Each row below holds a small network's activations on one input, seen along a few directions.
Each table varies a few parts of the input and shows all the possible inputs, shuffled.
Descriptions start from the smaller parts, as in this example, which fits no table here: values(3) and (point or line(11) or (line(6) and ring(8))).
Shared parts are said once, and a part with two or three values counts as separate values.

Other details of the inputs shift rows strongly along two fixed directions, in all tables alike. That doesn't count.

Rows:
r1: [ -3 -11  -6  -2   1  11   0   1   7  -5  -7   0   4   6]
r2: [ 4 23 12 -2 14 -6  0  5  2 -4  5 -8 -1 15]
r3: [  0   3  -7  -2  -2   1  -9 -11   3   0  -2   0  -1  -5]
r4: [-3 19 12 -8 13 -8 -4 -6 -1  0  7 -7  0 12]
r5: [ -4   1  13 -16   7  -5 -12   4   0   1  -7 -12   7  16]
r6: [  2  18  12   2  13  -6   5   5   1  -7   7 -13  -2  17]
r7: [  0  -5   7 -16  12  -8  -3   5  -2   2   1 -19   1   9]
r8: [ -7   7  13 -12   8 -15  -3   3 -16  -3   0  -4   6  -3]
r9: [ -2   6  39  23  17  -9  14  14 -56 -14  -5  18  29 -42]
r10: [ -1   5   4   7  -7   5   2  -4   3  11   4   4 -18   7]
r11: [  3  -6  13 -15  11  -5  -2   5   2   1  -5 -16   4  15]
r12: [  7  -4 -25   7 -19   0  -4 -13   8  -1   2  18  -1  -8]
r13: [  2  -5 -13  13 -24  14   7  -2  10  12   4  21 -15  -5]
r14: [  1 -11 -26   3 -22   5  -8  -5  10   2  -6  12   7  -7]
r15: [ -5   2   7 -10  16   4  -3   3  -2  -3   3 -22  -1   7]
r16: [ -3  -2   5  15   4  -6  19  13 -11  -5  -2  17  15 -12]
r17: [ -5  11  36  25  17 -10  15  15 -57  -8 -11  22  35 -35]
r18: [  3  -2  -8  -4  -6  -4 -11  -7   0  -1   0   2  -1  -1]
r19: [ 3  2 -7  5 -2  0  1 -6  4 -8  6 -4 -6 -4]
r20: [ -7   1   7 -15  16 -11   2   4   2  -3   7 -13  -5   6]
r21: [ 1 -6 -3  0  1 13  0 -2 11 -2 -4 -7  3  5]
r22: [  0  -9 -22  10 -14   2  12  -4  18  -2   6  19   1  -6]
r23: [-2  6 -5 -3 -9 -8  1 -3  5  0  4  9  4  4]
r24: [-7 12  8 -7 17 -4  9  8  1 -6  5 -7  0 19]
r25: [ -1   7  14 -10  13   2 -14  -3   0   1  -7 -14   4  13]
r26: [ -5  -2  19  30  -4 -10  20  17 -51  -8 -14  38  39 -42]
r27: [ 4  6 -3  9 -3  0  5 -5  6 -8  9  0 -3  2]
r28: [ -1   0   0   5  -7   5  -1  -5  -1  10   0   2 -20  -2]
r29: [  9  -4 -23  12 -18  -1  16  -2  16   2   1  19   5   0]
r30: [ -5   1  17 -13   5   3  -6   6  -6  11   0 -14 -20   6]
r31: [ -5  -3 -11  -4   2   2   6  -3   4  -6   4   1  -4  -2]
r32: [  4   2 -14  22 -22  12   8  -3  10  12  -2  21 -13   1]
r33: [  0   3  17  -7  12 -15  12   6 -11  -2   6  -3   7   1]
r34: [ 4 -5 -8 -6 -3 -7  7 -4  5  0  3  0 -2 -3]
r35: [ -5   9   8 -11  16  -2   4  -1  -1  -4   8 -18  -6   5]
r36: [ 4  8 -5 -1 -5 -7 -4 -7  4 -1  7  7  0  8]
r37: [  9 -12 -20   9 -20   9 -10  -8  11   1  -9  16   8  -1]
r38: [ -9  -3   5 -14  17   2  -5   5  -3  -5   1 -18  -2  11]
r39: [  4  -3  -9  -4  -4   0 -15  -4   1   1  -1  -2   2   5]
r40: [ 2 -1 -6  2 -2  2 -4 -6  7 -7  3 -9 -7 -2]
r41: [ -7  -6   7 -14  16  -5  -5   8   1  -1   2 -18  -1   9]
r42: [ -4  -7  13 -13  15  -2  -4   9   5  -2  -4 -15   3  14]
r43: [  2  -7   6   5  -7  14  -8  -1   4  12 -10  -2 -14   9]
r44: [ 5  4 -6 -2 -1  2 -8 -6  7 -4  1 -5 -6 -5]
r45: [ -2  -3  22 -10   5  10  -8  10  -3  12  -7 -13 -13  15]
r46: [-3 -2 -8 -8 -8 -6 -7 -4  3  0 -3  1  2 -3]
r47: [ -1  -7   0   5  -8  11  -8  -1  -2  12  -5  -3 -15   0]
r48: [ 8 -1 -1  3 -2 10 -9 -2  8 -4 -7 -1  3  1]
r49: [ -2   1   9 -18  11 -14  -6   2   0   4   2 -15   0   5]
r50: [ -5   4   8 -12  15   0   0   0   0  -4   5 -20  -5   4]
r51: [ -3 -14 -27   5 -14  11   4  -7  12  -5  -1  12  -2 -11]
r52: [  5 -15 -26   5 -18   4  -4  -4  13   7  -3  11   7  -9]
r53: [ 1 10 -6  6  2  4 13  1 11 -2  6  1  0  9]
r54: [  9   4 -23  15 -19   0   2  -6  11   0   1  24   5   3]
r55: [ -3  -5  10   8  -6   6   6   7 -22   8  -3  11  -8 -20]
r56: [ 4  6 -6  2 -3 -9  8  3  9  5  2  9  7  7]
r57: [ -8   8   9 -11  16  -5   6   3   0  -7   9  -8  -3  14]
r58: [  4 -10  -3  -4  -4   0  -5   1   9   6  -7   1   9   4]
r59: [ -1  -3  -2   8  -1   5  -8  -4 -14  -1  -7   5  12 -16]
r60: [ 6  7 -6  1 -1  1 -4 -7  5 -5  4  0 -5 -7]
r61: [  9  -6 -24  11 -16  14  -8  -8  12  -2  -3   8   1 -12]
r62: [  0   2   9  -6  12   0  -9   2  -3  -7   3 -24  -3   8]
r63: [ -1  -3   1   2  -7   7  -6  -5   1  11  -3  -3 -21   0]
r64: [ -3  13  20  -4   6   1   5  12  -3  12   3  -5 -15  18]
r65: [  2 -15 -17  10 -24  20  -4   0   6  14  -5  11 -13  -8]
r66: [ -5  -5  16  28   3   2  25   8 -39 -11  -2  24  26 -42]
r67: [  2   1  15  -4  12   3  -8   3   1  -7  -2 -21   0  13]
r68: [ -4 -10  -8  -7   1  -3   1   0  10  -2   2  -4  -4  -2]
r69: [  2   2  -5  -2  -4 -10   5  -2   8   4   6   7   4   2]
r70: [ 3 -8 -8 -9 -3 -6  2 -3  8  1  1 -5 -2 -1]
r71: [  5  -8 -25   4 -18  -3   3  -8  14   5   2  15   2 -12]
r72: [ -3  15   8 -12  14  -8  -8  -7  -4   0   4 -12  -4   6]
Each input here is: line(6) and (values(2) or ring(10)).
Question: Changing only the line(6) part turns r26 into r46. The same change can be made to r64. Which row results?
Answer: r30
Question: Changing only the line(6) part turns r27 into r19. The same change can be made to r23. Which row results?
Answer: r8
Question: Which other rows does r3 become when the ring(10) part takes its other values? List them by row number.
Answer: r18, r40, r44, r46, r49, r50, r51, r68, r70
Question: Which other rows does r47 become when the values(2) part takes its other values? List them by row number.
Answer: r65
Question: Which other rows does r14 become when the ring(10) part takes its other values? List them by row number.
Answer: r7, r15, r38, r39, r41, r52, r59, r61, r62
Question: Which other rows does r43 become when the values(2) part takes its other values? List them by row number.
Answer: r45

Rows:
r73: [ -1   8   8  -9   1  -5  -2   1   7  18   0  -1 -14  24]
r74: [  6 -11  21  20   6  -2  -8   6 -50 -13 -13   8  27 -44]
r75: [-10  -1 -12  -8   1   6  10  -3  12   3   7   3  -9   5]
r76: [ -4 -15 -35   0 -16   7  -4 -13  19  -5   2   5  -7 -11]
r77: [ -7 -20 -33  -2 -18  17   2 -10  22   4  -1  12  -3  -8]
r78: [ -2   3  10 -25  16 -12 -11  -6   4  -1   7 -28 -10   4]
r79: [-10  12  25 -37  43  -7 -21   2  -1 -11   4 -56 -10  28]
r80: [  8  13 -41  -7   0 -29  22  -1  37  -9  15  11  34  11]
r81: [ -1  24  21 -26  23 -22 -13  -1  -6   0  16 -28 -18  24]
r82: [  5  21   3  -2  11  -4   5 -10  13  -6  15 -14 -14   7]
r83: [ -4   4 -19  14  -8  18  16  -6  17  -3   7  14  -5  -1]
r84: [  1 -25 -22   7 -12  21  -3   3  16  -3 -10   2   1   0]
r85: [ -7   3 -16  -5   1  -2   5  -7   9  -6   9  -2 -12   0]
r86: [ -7  -7 -11  -2  -4   3  10   7  10   2   4   5 -11  10]
r87: [  4  19 -13  11 -17  10  -4  -6  19   6   3  15  -9  15]
r88: [  4 -20  11  37 -19   0  27  13 -38   5 -15  45  21 -53]
r89: [  5 -28 -26   3 -27  11   5  -3  21   8  -1   8  -8  -3]
r90: [ 11 -13  -1  -2  -7   9  -9   1  15   8 -11  -9  -3   5]
r91: [ 10  12 -31  -6  -2 -31  10 -12  36 -32  10  21  44  24]
r92: [  0  -6  22  19   3   3  -9   4 -52  -7 -21  12  31 -39]
r93: [  5 -15   5 -11   5   8  -5   5  11   2  -3 -24  -7  16]
r94: [ -4  -3  36   9  12   3 -12  16 -50  -3 -22   6  28 -25]
r95: [ -2  19   0 -13   0  -9 -10  -8   1   7   6  -5 -12  16]
r96: [ 10 -27 -47  26 -46  17  22  -7  26   8   1  37  -8 -17]
r97: [ -5   2  32   8  19 -16  15   7 -46  -9   0   6  14 -40]
r98: [ -6   9   3   0   9   5  11   9  12  -4   9  -9 -14  24]
r99: [ -2 -32 -43  12 -34  18   5  -2  24   3  -6  23  -3 -10]
r100: [  7 -15 -12  -4 -19   3  -4  -3  22  14  -4   2 -11   4]
r101: [ -5   5   4 -18  -2  -2 -21   0   5  10  -4  -6  -6  17]
r102: [  2  17  34  23  15 -12   8   9 -50 -13   3   9  15 -29]
r103: [ -8   5  18  31  13   0  23   9 -45 -20  -1  18  20 -42]
r104: [ -6  -7  -2 -16  14  15 -10  -2  12  -2  -4 -21  -2  11]
r105: [  0   9 -16  -1 -19   3  -7  -5  16  12   0  16 -11  12]
r106: [ -7  18  22 -32  19 -15 -25  -3  -7   5   2 -31  -9  26]
r107: [ -3  10  43  25  14  -4  16  17 -46   4 -10  16  17 -16]
r108: [  0  -9  -3  -5 -10   2 -10  -2   9  18  -8   3  -5  11]
r109: [ -3  23  41 -23  35 -11   7  14   2   1  17 -42 -22  44]
r110: [ 10   8   3  12  -8   4  11   1  16   7   4   5 -12  10]
r111: [ 11 -16 -44  14 -38   7 -12 -19  18   2   1  22  -4 -20]
r112: [ -4  45  36 -24  32 -15 -13   0  -6   0  13 -36 -16  42]
r113: [  6  -9  -2   0  -6  12 -16  -3  10  13 -14  -4  -1  12]
r114: [  1  -9  31   8  21  -3  -1   6 -44 -14 -11  -8  24 -42]
Question: Describe the family of inputs behind these rows.
Answer: values(2) or (line(4) and ring(10))
Question: List by row number the other inputs of the same sort as r80.
Answer: r91
Question: Start at r103 and move only the line(4) part, one step at a time. The first step leads to r85. Which rows follow, in order?
Answer: r76, r79

Rows:
r115: [  1  -2 -16 -16  -3   0  -9  -6  28  -1   2 -10  -4  19]
r116: [-1 -5  3  0  4 -8 10  7 -7 -3 -1  4 12 -6]
r117: [ -4  -5  10   5   4   4   7   8 -12  -1   0   0  -4  -7]
r118: [  3  12  15   1   8  -9   0   4 -11  -3   0   0   8   1]
r119: [ -2   2  10   7  -1   1   6   7 -11   8  -2  10   0  -5]
r120: [ -2  -1  12  -2  10   2  -9   2 -15  -1  -5 -10   2  -6]
r121: [  2  -3 -24  -6  -7  -2   4  -7  28   0   8  -3  -7  10]
r122: [ 2 12 11  2  9 -8  1  0 -9 -5  4 -1  5 -2]
r123: [  0  -6   3  -2  -1  -4  -7   1 -13   0  -5   3  10 -10]
r124: [ -3  -5   3  -3   9  -3   1   2  -8  -8  -2  -1  11 -10]
r125: [  5  -1 -25  18 -26   9   3 -12   8   2   0  23  -6 -13]
r126: [  2   5 -17   0 -12   8   1  -7  24   9   6   2 -20  11]
r127: [ -3   0  11  -8   8  -7  -9   1 -15  -4  -1  -9   5  -8]
r128: [ -3  -7  10   6   1   4   6  10 -10   2  -3   3  -2  -4]
r129: [ -1  -8  13   0   3   4   0   5 -11   3  -7  -2   1  -4]
r130: [  7 -16 -28  17 -27  17  -6  -8  11   4 -10  19   3 -15]
r131: [ -2  -8   9   3   2   6   2   2 -11   1  -5  -2   0 -11]
r132: [ -4  23  13 -31  26 -12  -6   2  20   0  13 -33 -12  48]
r133: [  0   6   9   8  -3  -4   0   1 -13   3  -2  10   2  -5]
r134: [  2   7 -20  -3  -4   2   3  -9  27  -4  10  -2  -6  17]
Question: Changing only one part turns r125 into r127. The same change can be made to r133. Which row results?
Answer: r123
Question: Describe the family of inputs behind these rows.
Answer: values(2) and ring(10)
Question: Which other rows does r119 become when the values(2) part takes its other values? List them by row number.
Answer: r126
Question: Which other rows does r115 become when the values(2) part takes its other values? List them by row number.
Answer: r124

Rows:
r135: [  0  -5 -17 -28  -7   2 -13  -4  41  17   4 -21 -26  37]
r136: [ -7  -7  28  -8  28 -11   4  10 -34 -14   0 -19  15 -23]
r137: [ -6 -10  27   1  17  -5   0  15 -35 -10 -14   1  30 -15]
r138: [  7 -14 -41  43 -48  30   6 -15   2   5  -5  46 -10 -38]
r139: [-12  31  24   0  34 -32  34  12 -28 -19  13  11  33  -9]
r140: [  9  19 -35 -31  -3   0 -31 -29  59   2  17 -35 -33  43]
r141: [ -3  19  22 -40  40 -10 -18   0  16  -9  10 -55  -9  43]
r142: [  6 -32 -58   8 -41  16   0 -16  37   2  -3  24  -2 -11]
r143: [  4 -27  -8  34 -26  14  19   4 -17   8 -12  35   9 -45]
r144: [ -2  17  39 -24  31  -5  -9  11   2   9   2 -37 -14  40]
r145: [ -6  -2  39  -2  21  -5  -1  21 -36   3 -14  -6  21  -3]
r146: [-12  -2  30  -5  20   2   8  15 -24   0   3 -17 -16  -3]
r147: [  2 -10   2  22 -21   4  -4   1 -26   6 -16  32  15 -33]
r148: [  7  -2   4  24 -18   7   1  -4 -19   9 -11  23   1 -26]
r149: [ 11  29 -17   3  -1 -28  20  -4  26 -15  25  11  11  26]
r150: [ 10  -3 -56  -9 -34  11 -24 -27  54   8   4   5 -19  22]
r151: [ -6  -1  17  12   8  12   7  10 -18  -2  -4  -1  -4  -5]
Question: Describe the family of inputs behind these rows.
Answer: values(2) or (values(3) and line(5))
Question: Which other rows does r145 become when the line(5) part takes its other values? List them by row number.
Answer: r137, r141, r144, r151

Rows:
r152: [-3 -5  0 -4 -6  6 -7  6  1 10 -4  0 -7 11]
r153: [ -6 -20  22  21   0  10  14  18 -40   1 -13  16  12 -34]
r154: [ -5   2  23  25  17  -1  19  14 -42 -18  -6  14  32 -29]
r155: [ -4  -3  -7 -17  -2   1 -15  -3  14   6  -4  -9  -7  19]
r156: [  0  19  -7 -11   0  -5  -2  -7  18   8   7  -4  -8  15]
r157: [  3 -17  29  23  -3   7   8  12 -36   7 -21  18  17 -33]
r158: [  2 -13  -4   3 -10  17   2   0  14  11  -2  -2 -16   5]
r159: [  4  -4 -43  16 -29  13  13 -14  28   3   5  26  -5 -17]
r160: [ -5 -14  -2  -1  -1   7  -4  -4  -6  -4  -6   0   3 -14]
r161: [-10  23  37 -21  34 -22   6   8 -20  -4  15 -27 -11  19]
r162: [  0  -1  21  -7   5   5  -6   6   0  14  -5 -12 -11  16]
r163: [  1  -5  -3  -5   1   9 -11  -9   2   0   1 -12 -11  -4]
r164: [ -4  -1   0  18  -3  -4  19   2 -18  -5   2  24   8 -32]
r165: [ -6 -14 -16  -6  -7   8  -5  -3  12   0  -4  -2  -7   2]
r166: [ -4  -3   9 -15  12   2 -12  -5  -2  -2   0 -21  -8   3]
r167: [  9 -11 -26  11 -26  16 -13 -17  12   6  -6  13  -4 -13]
r168: [ -1 -11  12  15   6 -13  20  12 -31 -13  -3  19  29 -38]
r169: [  7 -19 -12  10 -18  19   4  -5  20  10  -8   5 -13  -5]
r170: [ -1  12   6  -4   9  -9   4   0   3 -13  12  -9  -5  18]
r171: [  8  -1 -10   2 -13   9 -17 -10   7   7  -3  -4 -12  -1]
r172: [ -3  -8  19  17  18 -10  21  16 -40 -13  -7  11  37 -33]
r173: [  2  -4   6  15   5  -9  12   9 -22  -5  -8  16  33 -20]
r174: [ 13 -13 -38  23 -39  19 -13 -11  18   9  -7  18 -13 -15]
r175: [ 4 16 -5 -7  1 -7 -6 -6 20 -5  8 -1 -4 22]
r176: [  7  -9 -27   6 -16  -6  11  -6  18  -6   9  11   2  -1]
r177: [  7 -11 -22   9 -18  17  -9 -11  11   2  -1   1 -14 -12]
r178: [ 2  0 -9 -8  4 -7  7  1 13 -5  5 -6  8  1]
r179: [  4   2 -24  10 -13   9   7  -7  21  -9   4  12   3  -3]
r180: [ -1  15  22 -24  25 -21  -3   9  -3  -2   4 -22  11  17]
r181: [ 3 17 -6 -8  1 -2 -5 -5 21 -4  5 -5  0 21]
r182: [ -7 -12  27  10   8  -3  -1   8 -49  -5 -17  13  28 -37]
r183: [ 11  -2 -31   1 -22  -8   2 -10  28   0   7  11   1  12]
r184: [ 1  8 -3 10 -9 -9  9 -3 -8  2  5 17  0 -6]
r185: [ -5 -14  -6   4  -9  12   3   7  -1   5  -3   5  -7  -3]
r186: [-13  10  41 -30  33 -13 -15  17 -22   4  -3 -31  -4  26]
r187: [-4  6 -5 10  4  2 14 -1 -3 -1  4  7  3 -8]
r188: [ -1   2   9 -15   7  -1 -18  -7  -1   4  -3 -16  -5   8]
r189: [ -2  27  21 -17  29 -11  -7   4   5  -6   6 -25   1  38]
r190: [ -3  10  22 -20  22  -3 -19   7  -4   2   5 -42 -25  20]
r191: [  5   3  -6  -8   0 -15   0  -1  11  -2   4   2   8   6]
r192: [  1  17  13  -4   8 -13  -1   1  -3  -9   8  -4   1  20]
r193: [  1  11  -7  -7   4  -4   1  -5  21 -10  11  -6  -8  18]
r194: [  3   6 -22   7 -18  -2   4 -11  17   6   5  21  -5  -3]
r195: [-3 19  5 -6 13 -7  2 -2  3  6  5 -6 -1 16]
r196: [  3  -6  -8  -2 -14  12  -7   0  17  15  -4   1 -15  16]
r197: [-10  -6   6 -15   9   2  -6   7   0   1   0 -15  -9  13]
Question: Describe the family of inputs behind these rows.
Answer: values(2) and (line(11) or (values(3) and line(4)))
Question: Changing only the values(2) part turns r193 into r175. The same change can be made to r169. Which row results?
Answer: r157
Question: Which other rows does r173 become when the values(2) part takes its other values? List them by row number.
Answer: r172
Question: Which other rows does r163 become when the values(2) part takes its other values? List them by row number.
Answer: r167
